A small network was shown many inputs. Here are its activations along a few directions, one row for each input.
Each table varies a few parts of the input and shows all the possible inputs, shuffled.
A made-up example of a description, with smaller parts first: ring(8) and (point or (values(2) and line(4)) or line(11)).
Shared parts are said once, and a part with two or three values counts as separate values.

Other details of the inputs vary at random and push rows far along two fixed directions, the same in every table; ignore that.

A family of inputs:
row 1: [ 38  26 -25  61  16 -23  -8 -57  31 -19 -37]
row 2: [-10  -9  -3  -7 -10   8 -17  18  18   7 -12]
row 3: [ 38  42  15  19  74 -23  47  18 -31 -22  17]
row 4: [ 13  -1 -21   3  20  -6   4   0  11   3  11]
row 5: [  2  31  30 -24  39  -4  13  50 -33 -12  21]
row 6: [ -8 -19 -17   6  -3   6  -1  -1  19  12  -9]
row 7: [-23 -14  -4  -7 -22  20 -15 -17  -4  20  -7]
row 8: [ 13  13 -21  19  21  -5   8   5  17  -3   5]
row 9: [-23  15  39 -24  15  19  20  25 -61   6  24]
row 10: [ 21 -16 -19  25  -2  -4 -13 -13  42  -1 -35]
row 11: [-37 -53 -10 -25 -55  18 -33  -5  41  35  -8]
row 12: [ 53  58  29   9  83 -30  38  33 -34 -34  17]
row 13: [  9 -15 -14  15 -33  15 -12 -38  23 -21  -7]
row 14: [-68 -19  40 -68 -32   7 -27  37 -70  14  25]
row 15: [ 40  41  32  14  60 -27  40  16 -20 -20  19]
row 16: [  7 -27 -23  20 -41  21 -15 -40  28 -10 -12]
row 17: [ 58  18 -23  81  18  -9  18 -47  26 -23 -27]
row 18: [-66 -23  15 -67 -36  12  23  38 -45  17  25]
row 19: [  3 -34 -24  24 -42  23 -16 -38  29   5 -17]
row 20: [ 14   3 -24  37  -6  -1 -17 -49  29   1 -32]
row 21: [-70 -19  41 -71 -32   9 -31  29 -63  20  24]
row 22: [  0 -29 -21  -9 -24  -2 -23 -13  45  19   4]
row 23: [  8  -2 -17  27 -17 -15 -29 -44  21  -2 -28]
row 24: [ 47  19   5  22  46 -20  15   2   5 -20 -12]
row 25: [-50 -62 -30 -24 -81  27 -53 -10  64  44 -14]
row 26: [ -3  21  21 -16  16  -4  10  30  -9   0  26]
row 27: [ -3  31  21 -45  -3 -10  54  39 -63 -11  24]
row 28: [ -3  25   9   5  31  -1  23  30 -16  -4  13]
Each input here is: values(2) or line(11) or (values(3) and ring(5)).

A family of inputs:
row 29: [-13 -38 -33   9 -43  18 -33 -41  28  19 -27]
row 30: [ 31  14  -5  44   7   1  -2 -34  10 -22 -22]
row 31: [-31 -12  16 -49   3  16  -4  42 -17  20  31]
row 32: [ 47  14 -28  46  31 -18   8 -14  47 -11 -11]
row 33: [ -9 -24 -12 -19  -8   2 -10  18  25  18  -2]
row 34: [  2  20  12  17  13   2  30  -9 -33 -13   7]
row 35: [ 36  19  -4  23  41 -22  21  17  14 -11  -3]
row 36: [ 24  36  22   1  62 -16  32  39 -22 -17  22]
row 37: [ 38 -11 -45  42  -1 -18  -7 -24  74   4 -33]
row 38: [-31  -7  13 -39 -31   7   4  12 -38  -1  15]
row 39: [-42  -3  24 -40 -19  19  -7  21 -45   6  11]
row 40: [-18 -30  -8 -28 -11  10 -18  21  18  22   9]
row 41: [ 34  25   0  20  39 -22  24  17  14  -9  -2]
row 42: [-22 -25 -12 -29 -20  10 -17  14  27  25   7]
row 43: [ -3  32  24   5  12  -1  33  11 -44 -19  13]
row 44: [-42  -2  27 -34 -20   4 -23   9 -37   8   6]
row 45: [  1  22  19  10  20 -12  -4 -16 -30  -8  -2]
row 46: [-20 -26 -12 -19 -37  10  -8 -21 -11  10   0]
row 47: [ -5 -39 -42   2 -36   6 -31 -16  67  27 -17]
row 48: [  6  41  50   1  36  -9   7   6 -53 -24  14]
row 49: [-10 -19   2 -15 -37  13  -8 -18  -7  -2   2]
row 50: [ 28  12  -5  50  -2   1  13 -36  12 -22 -15]
- What do these inputs look like to the network? => (values(2) and ring(5)) or (values(3) and line(4))
- Which other rows does row 38 become when the values(3) part takes its other values? List them by row number. => row 46, row 49

A family of inputs:
row 51: [-40 -45  -4 -23 -79  25 -39 -36  10  18  -8]
row 52: [-13 -11 -20  20 -32  -1 -36 -40   2   2 -31]
row 53: [ 17  42  22  14  49  -9  45  24 -33 -16  15]
row 54: [ 17  -2  -8  26  10  -3  -6 -18  17  -1 -16]
row 55: [ -5 -16  -5   1  -4   9 -17 -14  10  11  -3]
row 56: [ 19  35  20  -3  40 -14  47  20 -42 -20  23]
row 57: [  1   1  -1  -1   3 -13   5   2  -2   3  -5]
row 58: [ -9  10  22 -29   9  -1  28  35 -36  -6  17]
row 59: [ 22  14 -17  34  17  -6  18 -16  16  -7  -3]
row 60: [ 20  12 -14  22  12  -2  16  -1  16 -10   5]
row 61: [  8  11  -6  21  17 -11   2  -3  11   2 -10]
row 62: [  1  50  44 -12  57  -8  48  47 -62 -14  30]
row 63: [ -1 -21  -9   0 -15   7 -30  -9  28   8 -11]
row 64: [ 23  35  33   0  45  -1  32  30 -34 -25  21]
row 65: [ -7 -12 -25  21 -39   8 -23 -42   3  -3 -29]
row 66: [ 23  11  -2  33  24 -10  -3 -16  12  -6 -16]
row 67: [ -3   2  -3   1   2  -6 -13   8  18   5  -3]
row 68: [ 16  32  32   5  46   2  39  23 -43 -17  18]
row 69: [ 31   5  -8  34  13   0  13 -12  18 -15 -14]
row 70: [ -1  26  41 -16  40   4  25  30 -51  -8  21]
row 71: [  1   5  13  10 -24   8  13 -24 -16 -18   2]
row 72: [-34  -1  30 -61  -3   1  -3  45 -38   8  25]
row 73: [  2  26  28 -29  26  -7  35  39 -47 -16  34]
row 74: [ -4 -25 -12   5 -17  14 -11 -15  19  11 -11]
row 75: [ 31  10 -10  34  22  -4   4 -25  14  -9  -9]
row 76: [-32   1  29 -57   0   1   0  40 -43   9  32]
row 77: [ 17  46  29   1  48  -9  44  39 -32 -25  25]
row 78: [ 21  17 -13  29  20 -16  -5  -9  25  -6  -7]
row 79: [-34  -9  30 -47   1  28   8  28 -47  12  33]
row 80: [ 39  18 -33  72  -4 -12   5 -59  19 -29 -39]
row 81: [ -5 -14  -9  -7 -15  -9  -9   1  13   8 -11]
row 82: [ -8 -14 -13 -11 -12  -9 -15 -10   9  12  -4]
row 83: [ 29  10 -14  26  11 -21  10  -9  19 -12 -19]
row 84: [ 26   9 -16  22  11 -15  19 -17   9 -11  -5]
row 85: [ 21  16  -9  27  17 -14  -1  -2  26  -8 -10]
row 86: [-32  -4  27 -52  -5   7  14  42 -42   8  23]
row 87: [-17  19  27 -19  24  -1  18  32 -36   5  19]
row 88: [ 19  13  -9  21  12  -6   9   2  21 -10  -3]
row 89: [-32  -1  29 -61  -4   5   2  46 -39   7  27]
row 90: [-35 -32 -13 -27 -34  16 -31   4  20  27   5]
row 91: [-32 -26  -8 -29 -31  20 -16  10  11  22  12]
row 92: [-6  4  3  2  5 -2  2 12  5  5 -2]
row 93: [ 16  10 -13  24  12   0  21  -9  10  -4   3]
row 94: [ 38  11 -11  37  21  -3   5 -18  20 -18  -6]
row 95: [-23 -28  -7 -37 -35   8 -15  12   9  13   4]
row 96: [-28 -28   6 -31 -21  15 -37  10   8  19   1]
row 97: [-27 -31 -10 -33 -35   2 -35   7  19  20  -5]
row 98: [-34 -27  -8 -33 -32  19 -22   9  11  23  11]
row 99: [ 11   7 -15  25  12 -10  -4 -15  21   3  -8]
row 100: [ -3 -16 -17  -8 -16  -3  -6 -13  11   9  -4]
row 101: [ 17   9  -7  17  13 -23   4  -7   7  -3 -14]
row 102: [ -4  -2   8  14 -29  -1 -15 -37   0  -8 -10]
row 103: [ 11  -5 -16   1  -9  -8   1  -6  15  -3   0]
row 104: [  2  -4   5   6   5  -1 -14  -2   8   3 -10]
row 105: [ -3  30  42 -18  48  -2  16  26 -53  -4  27]
row 106: [ 18  14 -14  31  19 -11   6 -16  17  -2  -6]
row 107: [-23 -39  -7 -27 -36  25 -30   0  20  18   0]
row 108: [ 21   7 -12  17   8 -17  13 -10   8  -7 -13]
row 109: [ 19  16 -16  42  -6   0  12 -35 -10 -26 -21]
row 110: [ 39  10 -12  36  19  -1  10 -17  19 -19  -4]
row 111: [20 16 -8 20 14 -9  5  3 21 -9 -5]
row 112: [-22 -30 -10 -36 -38  12 -12  13  10  12   4]
row 113: [ -7  19  35 -24  32   0   0  27 -38  -4  24]
row 114: [-36 -28  -4 -30 -32  18 -17  14   9  25   2]
row 115: [ -9 -19 -16   1 -22  11  -2   0  24  10  -7]
row 116: [ 5 -2 -5 -2 -2 -4 19  4 -5 -1  0]
row 117: [-27 -34  -1 -33 -28  24 -30   3   5  20   9]
row 118: [ 20   1 -21  21   4 -18   0 -23  20  -3 -13]
row 119: [-40   5  35 -46   8   7   2  46 -38  16  23]
row 120: [-27 -39  -5 -24 -35  23 -29   0  15  22  -7]
row 121: [-23 -35 -18 -33 -42   8 -27  -2  17  21   1]
row 122: [ 21  14 -15  31  18  -8  11 -16  18  -4  -6]
row 123: [  8  -6  -4   9   4   9   2 -14   4   2   2]
row 124: [-34 -28  -5 -27 -30  19 -11  14   9  22   3]
row 125: [ -7   7  18   9 -18  -6 -14 -29 -13  -8  -5]
row 126: [ 18   9  -7  16  10 -23   0  -2  13  -6 -16]
row 127: [ 15  12 -21  47  -8 -10 -14 -47   3 -18 -34]
row 128: [-10  12  35 -19  25   4   5  29 -34  -1  14]
row 129: [ -3 -23 -21  -1 -24   0  -3 -11  18   9 -12]
row 130: [-34 -28  -7 -25 -29  22  -4  10   4  24   5]
row 131: [ -3 -19  -7  -3 -10   9 -27 -10  18   8  -2]
row 132: [ 23  -2 -10  29   5   2   2 -14  22  -9 -16]
row 133: [ 31  22   2  49  -6 -10  17 -47   3 -32 -13]
row 134: [ -5 -12 -13 -11 -12 -11 -21  -4  15   8  -3]
row 135: [ 26   7  -2  20  15  -3  -5  -6  17 -12  -8]
- The inputs of row 119 and row 114 match in every part but one. If row 134 is changed in the same way as row 119 into row 114, which row does it become? => row 121
- The inputs of row 116 and row 129 match in every part but one. If row 69 is changed in the same way as row 116 into row 129, which row does it become? => row 132
- The inputs of row 112 and row 95 match in every part but one. If row 115 is changed in the same way as row 112 into row 95, which row does it become? => row 124
- What do these inputs look like to the network? => line(5) and (values(2) or (values(3) and ring(5)))
- Which other rows does row 121 become when the values(3) part takes its other values? List them by row number. => row 98, row 117
- Which other rows does row 71 become when the values(2) part takes its other values? List them by row number. => row 109
- Which other rows does row 130 become when the values(3) part takes its other values? List them by row number. => row 68, row 116
- Start at row 120 and move only the ring(5) part, one step at a time. The first step leads to row 70. Which rows follow, in order? => row 75, row 117, row 135
- Which other rows does row 96 become when the line(5) part takes its other values? List them by row number. => row 63, row 64, row 107, row 135

A family of inputs:
row 136: [ 40  38  13  30  32 -18  36  -3 -22 -37  -3]
row 137: [-19  15  24  -8   1  -1   4  17 -33  -8   3]
row 138: [-10 -23  -8  -8 -36  14 -13 -23   9   7  -1]
row 139: [-15 -24 -23 -10 -23   2  -4   3  27  18  -3]
row 140: [ -3   6  25 -20  25   7   6  33 -16   3  19]
row 141: [  2 -11 -12   0  -1   0 -12   3  22  17  -9]
row 142: [ 88  34 -32  92  52 -34  15 -34  58 -28 -35]
row 143: [ -7 -29 -23  -7 -22   6  -4   7  25  13   5]
row 144: [ 36  46  14  20  57 -25  52  29 -21 -26  19]
row 145: [  8 -28 -22  15 -17  14 -24 -14  52  11 -13]
row 146: [  0 -10  -5   2 -24   8  -6 -23   7   2  -3]
row 147: [-29   2  19 -17   4   6  -8  10 -34   6  11]
row 148: [-12 -20 -18 -12 -14   3 -17   2  24  23 -10]
row 149: [ 47  30  -9  49  39 -17  23 -27  -2 -27 -11]
row 150: [-14 -24  -8 -12 -15  25 -17   5  28  10   2]
row 151: [ -2  26  23 -39  22 -13   3  40 -38 -11  28]
row 152: [ -5  -7   2 -10   0   7   1  -9 -18   0   8]
row 153: [-25   4  13 -37   8   3   8  33 -20  15  16]
row 154: [ 37  27  -7  46  35 -16  17 -27  -1 -21 -11]
row 155: [-25   1   9 -34   4   3  12  31 -17  14  15]
row 156: [-16  14  27 -14   0   5   5   8 -33  -2  15]
row 157: [ -2 -39 -36  13 -55  10 -26 -38  42   7 -32]
row 158: [  7 -34 -25   4 -27 -19 -35 -26  52   9 -24]
row 159: [-14  -6  -2   9 -23   4 -19 -18   8   5  -8]
row 160: [-18   8  20 -14  12   4   3   9 -38   2  13]
row 161: [-15  12  24 -19  -1   4  11  17 -37  -8   7]
row 162: [ -7  -9  -5   3 -25   8 -11 -22   8   5  -6]
row 163: [-26   3  22 -25 -12   8   1  18 -34  -1   6]
- What do these inputs look like to the network? => values(2) or line(11) or (values(3) and line(5))
- Start at row 143 and move only the line(11) part, one step at a time. The first step leads to row 144. Which rows follow, in order? => row 139, row 155, row 153, row 148, row 141, row 142, row 140, row 145, row 150
